128	128	134	119	141	117
122	134	139	123	128	127
118	128	145	127	152	133
yields 117, 118

129	149	125	145
108	147	126	123
yields 145, 108

122	108	140	114	125	104 yields 104, 122

157	123	127	109 yields 109, 157

126	117	137	101	132	110	125
145	133	146	130	134	113	107
116	144	125	124	120	119	128
yields 125, 116

103	103	117	106	106 yields 106, 103

132	121	153	112	125 yields 125, 132

135	136	138	131	143	141
148	106	107	111	101	141
99	123	116	121	121	127
yields 141, 99
---
[105 120 112 119 123] --> 123, 120

[153 122 156 106 100 114] --> 156, 153

[101 124 151 112 117 142 132] --> 151, 142

[[120 145 140 112 135 139]
 [105 129 129 139 134 114]
 [143 126 127 123 123 136]] --> 145, 143

[[140 112 115 112 152 142 105]
 [138 108 112 151 134 142 121]
 [132 105 148 149 127 108 150]] --> 152, 151

[143 136 132 121 128 103] --> 143, 136

[109 116 111 122 157 110 111] --> 157, 122
---
[[128 130 151 142 128 128]
 [130 128 128 129 146 148]
 [129 137 155 133 128 128]] → 155

[113 111 116 127 152 141] → 116

[[124 125 141 140 117 111]
 [112 120 117 133 123 105]
 [145 135 147 143 142 114]] → 147

[[129 141  99 130 129 134]
 [128 113 140 138 126 109]] → 140

[[122 130 130 133 150 136]
 [134 126 125 123 106 119]
 [133 126 125 122 107 120]] → 125

[[112 135 131 132 136 123]
 [129 154 115 117 136 149]] → 115

[[125 113 115 127 130 102]
 [129 102 150 121 136 118]] → 150

[[132 124 104 113 116 124]
 [141 144 107 142 116 111]
 [101 140 144 132 125 133]] → 144

[152 134 128 116 145 145] → 128

[120 144 130 145 154 107] → 130
---
132	107	134	103	109	155	130: 134

147	117	109	116	113	146	116
106	106	148	103	117	141	114
144	111	110	121	139	139	139
: 147

123	129	141	138	102: 138

154	122	131	126	125	124: 131

98	104	103	136	143	124	105: 136

152	139	131	119	138: 139

125	145	146	147	152	156: 152

129	102	145	127	111	138: 138

139	125	147	105: 139
---
116  115  129  127  126  120  130
120  118  120  135  133  107  130
130  125  142  124  126  116  120
→ 142

136  139  145  108
158  133  140  137
146  140  140  125
→ 140

122  119  126  119  132  121  154
126  128  128  128  129  126  130
131  122  125  118  136  117  137
→ 125

144  153  113  100
131  110  105  126
149  110  129  144
→ 129

134  120  141  154
148  123  140  154
108  136  123  120
→ 123

112  117  126  125  125  123  140
131  130  108  126  148  150  129
131  126  127  129  135  128  129
→ 127

122  101  138  144  128
123  110  115  123  137
128  135  108  156  142
→ 108

126  123  122  129  149
138  114  121  127  124
124  116  101  129  147
→ 101

116  109  128  145  126  131  133
120  141  151  119  115  136  126
135  133  108  124  105  139  123
→ 108

137  114  131  136
118  102  107  105
130  107  121  120
→ 121
---
[[128 128 145 131]
 [119 108 128 128]
 [123 117 106 141]] => 145

[[132 123 117 157 120 130]
 [138 130 117 116 140 126]
 [138 132 115 123 120 103]] => 120

[[130 116 118 113 156]
 [122 126 119 118 147]
 [122 131 114 135 147]] => 113

[[129 137 139 134 127]
 [133 130 120 129 122]
 [130 114 100 119 125]] => 134

[[100 127 143 145 131]
 [119 121 136 103 125]
 [122 143 103 113 123]] => 145

[[147 111 125 147]
 [125 108 110 121]
 [121 106 119 125]] => 125

[[140 129  99 112]
 [125 121 134 138]
 [143 113 111 142]] => 99

[[120 121 119 112 119 141 144]
 [133 115 142 132 109 120 154]
 [100 144 130 139 122 117 106]] => 141
---
[[107 107 121 137]
 [107 111 143 136]
 [112 148 120 145]]	112

[[127 136 133 117 130 112]
 [118 141 140 112 126 105]
 [126 141 109 122 126 104]]	126

[[125 106 120 112]
 [133 105 119 107]
 [124 153 136 145]]	124

[[127 128 128 132 109 136]
 [105 153 118 128 128 128]
 [134 128 132 128 138 102]]	134

[[113 128 137 108 105 128 141]
 [146 127 117 151 156 129 112]
 [130 128 128 130 131 127 126]]	130

[[113 142 125 110 143 116]
 [147 134 131 114 111 124]
 [128 121 146 150 147 109]]	128
---
[[151 153 117 129]
 [135 117 128 132]] out 117

[[126 127 126 125 127 124]
 [113 148 151 149 119 157]] out 127

[[101 149 145 125]
 [106 146 144 139]] out 145

[[123 127 123 133 134 128 127]
 [110 126 114 146 151 146 118]] out 128

[[135 132 108 122]
 [119 126 151 138]] out 108

[[123 125 147 135 142 155]
 [129 124 131 124 135 125]] out 142
---
[[143 117 147 155 116 114]
 [112 130 140 140 133 121]
 [142 117 147 137 120 118]] >> 118

[[114 143 129 131 149]
 [122 137 127 133 155]
 [121 137 135 122 127]] >> 127

[[136 115 142 124 122 118 141]
 [127 101 128 128 128 112 155]
 [139 128 128 124 125 128 128]] >> 128

[[121 144 137 149 113 146 156]
 [123 113 131 137 121 132 139]
 [127 128 130 126 128 125 122]] >> 122

[[128 118 140 133 126]
 [150 131 136 128 125]
 [138 124 124 124 128]] >> 128

[[131 132 107 110 126 133]
 [131 111 129 139 124 148]
 [150 115 109 109 127 111]] >> 111
